A small network was shown many inputs. Here are its activations along a few directions, one row for each input.
In each table, some parts of the input vary, and every possible input appears once, in random order.
A made-up example of a description, with smaller parts first: line(6) and (point or line(9) or (values(2) and ring(5))).
Shared parts are said once, and a part with two or three values counts as separate values.
In the rows, zero is written as 128.

Other details of the inputs shift rows strongly along three fixed directions, in all tables alike. That doesn't count.

Table:
row 1: 166  141  52  86  142  174  110  98  116  136  76  131
row 2: 137  116  155  178  143  108  157  138  135  140  128  169
row 3: 185  131  120  107  169  130  100  160  118  133  137  134
row 4: 85  139  121  131  98  121  153  132  151  151  131  136
row 5: 87  134  188  152  94  93  155  160  161  147  158  151
row 6: 142  143  63  98  131  158  147  126  156  152  79  165
row 7: 229  136  133  116  174  134  123  196  141  149  124  207
row 8: 151  125  145  118  160  122  62  130  90  111  169  66
row 9: 108  138  68  106  122  164  172  100  161  132  66  169
row 10: 176  126  116  120  178  144  110  149  112  111  120  142
row 11: 187  139  129  125  166  131  128  190  140  152  134  192
row 12: 23  129  131  152  41  118  193  87  162  129  114  129
row 13: 101  130  78  88  112  151  91  61  106  117  103  47
row 14: 157  131  158  138  147  113  116  176  132  141  158  155
row 15: 93  112  182  153  108  94  100  122  97  103  182  69
row 16: 130  133  53  92  130  180  143  77  125  122  66  135
row 17: 101  119  199  137  107  92  93  127  109  117  191  57
row 18: 74  131  181  157  79  100  160  156  152  157  167  145
row 19: 88  127  196  153  77  90  160  162  148  153  176  141
row 20: 183  137  136  132  150  131  130  182  137  154  135  195
row 21: 76  120  198  163  83  99  172  146  147  126  157  142
row 22: 160  118  159  109  151  113  71  135  87  113  174  55
row 23: 166  121  154  115  151  123  62  128  82  111  169  67
row 24: 154  113  147  123  161  113  70  124  87  90  158  68
row 25: 168  122  80  139  157  149  149  103  129  136  70  169
row 26: 95  127  73  91  101  155  99  61  101  125  109  46
row 27: 178  133  127  142  154  134  145  169  136  127  120  201
row 28: 89  132  80  101  110  152  90  64  97  122  115  47
row 29: 126  124  161  138  122  119  153  147  141  120  130  149
row 30: 12  126  137  146  56  116  189  91  168  126  114  112
row 31: 73  116  137  112  108  131  113  69  106  96  138  42
row 32: 158  110  154  127  151  115  71  123  76  91  162  68
row 33: 104  102  187  172  140  85  115  113  113  109  165  73
row 34: 88  139  120  129  96  125  153  122  162  145  117  143
row 35: 176  130  132  138  158  139  149  173  135  130  116  200
row 36: 95  123  76  106  123  147  105  61  107  93  103  51
row 37: 142  136  51  91  122  170  118  89  122  139  80  120
row 38: 72  131  192  160  78  90  160  161  148  155  179  140
row 39: 189  117  159  111  183  116  47  150  81  107  178  63
row 40: 104  140  67  111  125  164  167  102  154  133  74  168
row 41: 121  136  72  117  112  152  165  103  153  123  72  162
row 42: 120  118  154  178  144  103  158  137  144  137  130  161
row 43: 142  115  167  170  143  101  156  138  141  133  128  157
row 44: 175  127  125  117  172  148  113  143  108  116  128  146
row 45: 82  134  115  144  101  127  165  119  153  124  113  150
row 46: 215  133  121  114  185  142  77  162  98  129  140  143
row 47: 130  123  159  143  114  106  143  149  140  120  136  154
row 48: 135  138  46  82  121  167  130  90  136  140  73  121
row 49: 77  131  112  143  92  121  159  116  151  129  110  149
row 50: 175  145  133  130  157  130  134  182  147  150  126  201
Each input here is: ring(5) and (point or line(4) or line(5)).
Changing only the ring(5) part turns row 42 into row 43. The same change can be made to row 10. Which row results? -> row 29
Start at row 38 and move only the line(5) part, one step at a time. The first step leads to row 18. Which rows follow, in order? -> row 20, row 46, row 28
Change only the ring(5) part in row 6. List by row number the other rows that result. -> row 11, row 18, row 26, row 48
List by row number the other rows that have the ring(5) part in common with row 6. -> row 3, row 5, row 9, row 24, row 30, row 33, row 34, row 36, row 39

Table:
row 51: 201  128  100  136  167  134  158  154  149  150  85  224
row 52: 117  122  145  126  123  138  132  124  118  106  138  124
row 53: 118  117  186  136  128  102  144  149  132  118  160  140
row 54: 152  113  115  101  143  131  94  136  104  138  132  107
row 55: 169  123  178  148  131  103  144  218  150  154  166  190
row 56: 133  123  138  129  129  124  133  133  128  105  131  119
row 57: 164  141  121  106  134  130  104  137  110  124  147  95
row 58: 106  121  159  137  115  112  151  140  140  113  148  129
row 59: 88  132  114  161  112  118  153  109  146  142  117  149
row 60: 114  131  108  134  125  133  124  122  129  109  110  129
row 61: 156  122  114  118  140  133  125  121  124  114  102  141
row 62: 141  123  111  123  135  122  130  104  123  123  101  126
row 63: 122  117  172  161  148  116  142  134  135  138  153  126
row 64: 137  142  119  101  138  143  100  119  134  135  126  103
row 65: 134  123  138  115  164  137  116  129  116  110  135  102
row 66: 140  124  151  135  156  117  104  122  113  113  128  95
row 67: 143  137  118  97  126  129  103  114  129  132  129  115
row 68: 105  135  96  149  118  127  147  110  146  136  97  151
row 69: 115  138  79  103  103  144  156  117  140  158  90  151
row 70: 122  118  141  154  116  126  129  109  114  127  132  119
row 71: 146  127  99  134  156  141  127  109  125  135  96  126
row 72: 66  150  131  133  79  116  154  130  154  152  140  138
row 73: 145  124  106  134  132  142  116  105  106  119  104  126
row 74: 152  133  95  106  131  141  122  139  115  139  124  119
row 75: 112  132  116  129  126  139  145  120  143  122  92  136
row 76: 131  118  146  114  122  116  102  134  126  134  149  113
row 77: 124  117  121  148  130  127  149  113  132  129  133  121
row 78: 95  127  165  138  86  104  136  146  153  140  161  121
row 79: 148  139  141  112  123  137  99  127  96  124  153  97
row 80: 136  130  158  154  110  124  159  159  147  126  122  193
row 81: 198  137  104  138  156  130  163  169  157  138  87  219
row 82: 114  128  96  115  101  153  132  123  126  147  108  138
row 83: 134  137  151  112  118  115  116  131  121  136  152  109
row 84: 123  119  111  142  125  122  135  101  126  121  122  104
row 85: 156  117  146  123  146  138  98  127  92  94  143  102
row 86: 142  131  85  98  117  163  116  116  132  142  99  145
row 87: 106  134  141  124  120  126  122  137  118  144  143  92
row 88: 128  138  108  118  102  150  138  128  119  147  116  140
row 89: 67  133  162  146  86  95  130  143  152  146  171  125
row 90: 111  120  129  114  132  130  139  111  124  117  128  125
row 91: 136  120  130  110  150  134  87  140  108  136  137  88
row 92: 79  127  140  155  103  101  133  119  135  120  134  114
row 93: 147  116  133  113  149  127  111  120  104  102  127  105
row 94: 90  149  70  117  100  142  140  114  134  150  105  133
row 95: 202  148  186  141  164  99  118  225  152  148  177  220
row 96: 86  137  168  132  77  103  141  133  158  134  164  110
row 97: 147  121  130  129  138  123  113  130  121  98  132  102
row 98: 137  123  144  119  162  135  112  129  117  107  137  106
row 99: 123  126  112  115  129  151  145  118  127  117  113  147
row 100: 158  142  144  107  157  131  88  140  109  133  146  91
row 101: 159  109  148  137  164  118  108  110  99  123  152  102
row 102: 121  128  87  112  126  149  154  117  141  115  104  139
row 103: 94  135  80  121  103  138  135  125  141  152  114  144
row 104: 109  130  125  129  139  130  130  134  130  110  131  133
row 105: 159  121  113  127  151  123  120  112  114  125  105  130
row 106: 137  126  122  137  153  131  116  114  121  125  111  116
row 107: 127  127  147  118  134  128  100  141  136  140  145  108
row 108: 106  134  111  129  128  134  134  120  132  111  115  134
row 109: 84  120  168  143  113  114  142  127  136  115  140  105
row 110: 129  120  112  141  123  120  141  116  134  123  110  123
row 111: 111  131  103  121  141  140  128  119  126  113  126  127
row 112: 152  122  130  135  139  131  111  122  102  113  122  120
row 113: 133  115  151  153  133  131  123  111  106  126  148  113
row 114: 78  141  158  132  62  120  151  119  157  145  145  140
row 115: 108  132  90  145  134  141  150  99  138  141  109  147
Describe the family of inputs behind these rows. -> values(5) and (ring(5) or line(8))
Changing only the values(5) part turns row 65 into row 102. The same change can be made to row 98. Which row results? -> row 58
List by row number the other rows that have the values(5) part in common with row 101. -> row 51, row 53, row 54, row 61, row 62, row 67, row 69, row 76, row 83, row 90, row 93, row 105
List by row number the other rows that have the values(5) part in common with row 104. -> row 59, row 60, row 68, row 72, row 89, row 92, row 94, row 95, row 103, row 108, row 111, row 115
Change only the ring(5) part in row 91. List by row number the other rows that result. -> row 64, row 87, row 100, row 107

Table:
row 116: 103  136  83  116  118  140  122  100  133  143  107  112
row 117: 107  112  172  179  123  95  174  139  147  117  133  156
row 118: 113  126  164  142  101  106  160  158  150  144  150  150
row 119: 143  144  130  129  128  134  173  167  173  161  108  210
row 120: 112  138  85  107  109  151  140  108  141  122  93  140
row 121: 222  132  123  106  176  146  104  172  111  118  122  175
row 122: 77  134  107  129  80  124  159  111  156  137  110  131
row 123: 125  140  115  130  114  129  180  164  172  158  107  199
row 124: 100  132  100  114  118  145  121  102  118  129  122  95
row 125: 135  124  136  108  148  135  93  126  101  106  148  80
row 126: 107  107  172  161  139  105  125  100  112  98  144  85
row 127: 140  129  174  135  131  109  110  151  129  126  159  125
row 128: 175  127  116  102  156  149  110  140  111  117  123  133
row 129: 85  133  122  122  88  134  160  105  153  146  112  131
row 130: 146  120  175  134  126  101  107  156  112  121  170  107
row 131: 108  123  153  136  105  109  108  117  112  133  156  86
row 132: 47  132  160  150  79  105  150  124  146  137  157  115
row 133: 139  139  84  112  134  141  144  136  151  140  97  163
row 134: 137  129  160  140  130  114  113  153  120  126  160  131
row 135: 133  126  135  110  149  130  87  125  103  101  149  82
row 136: 151  104  181  172  166  97  112  136  103  109  158  113
row 137: 192  115  141  158  189  127  127  150  110  108  124  169
row 138: 140  131  107  105  125  142  109  103  117  126  113  104
row 139: 109  124  97  106  120  149  101  84  97  119  127  66
row 140: 167  129  140  126  143  129  106  150  107  127  145  137
row 141: 76  139  116  124  96  129  151  107  159  142  113  131
row 142: 177  122  62  119  179  167  137  99  118  98  59  160
row 143: 124  131  165  147  123  107  139  165  143  155  156  151
row 144: 111  129  86  110  119  141  92  82  107  126  116  69
row 145: 142  133  80  110  129  151  127  110  126  149  99  133
Changing only one part turns row 126 into row 142. The same change can be made to row 138. Which row results? -> row 121
Describe the family of inputs behind these rows. -> values(5) and (point or ring(5))
Change only the values(5) part in row 123. List by row number the other rows that result. -> row 119, row 124, row 125, row 143
List by row number the other rows that have the values(5) part in common with row 130. -> row 117, row 118, row 122, row 123, row 133
Change only the values(5) part in row 145. List by row number the other rows that result. -> row 118, row 128, row 129, row 139
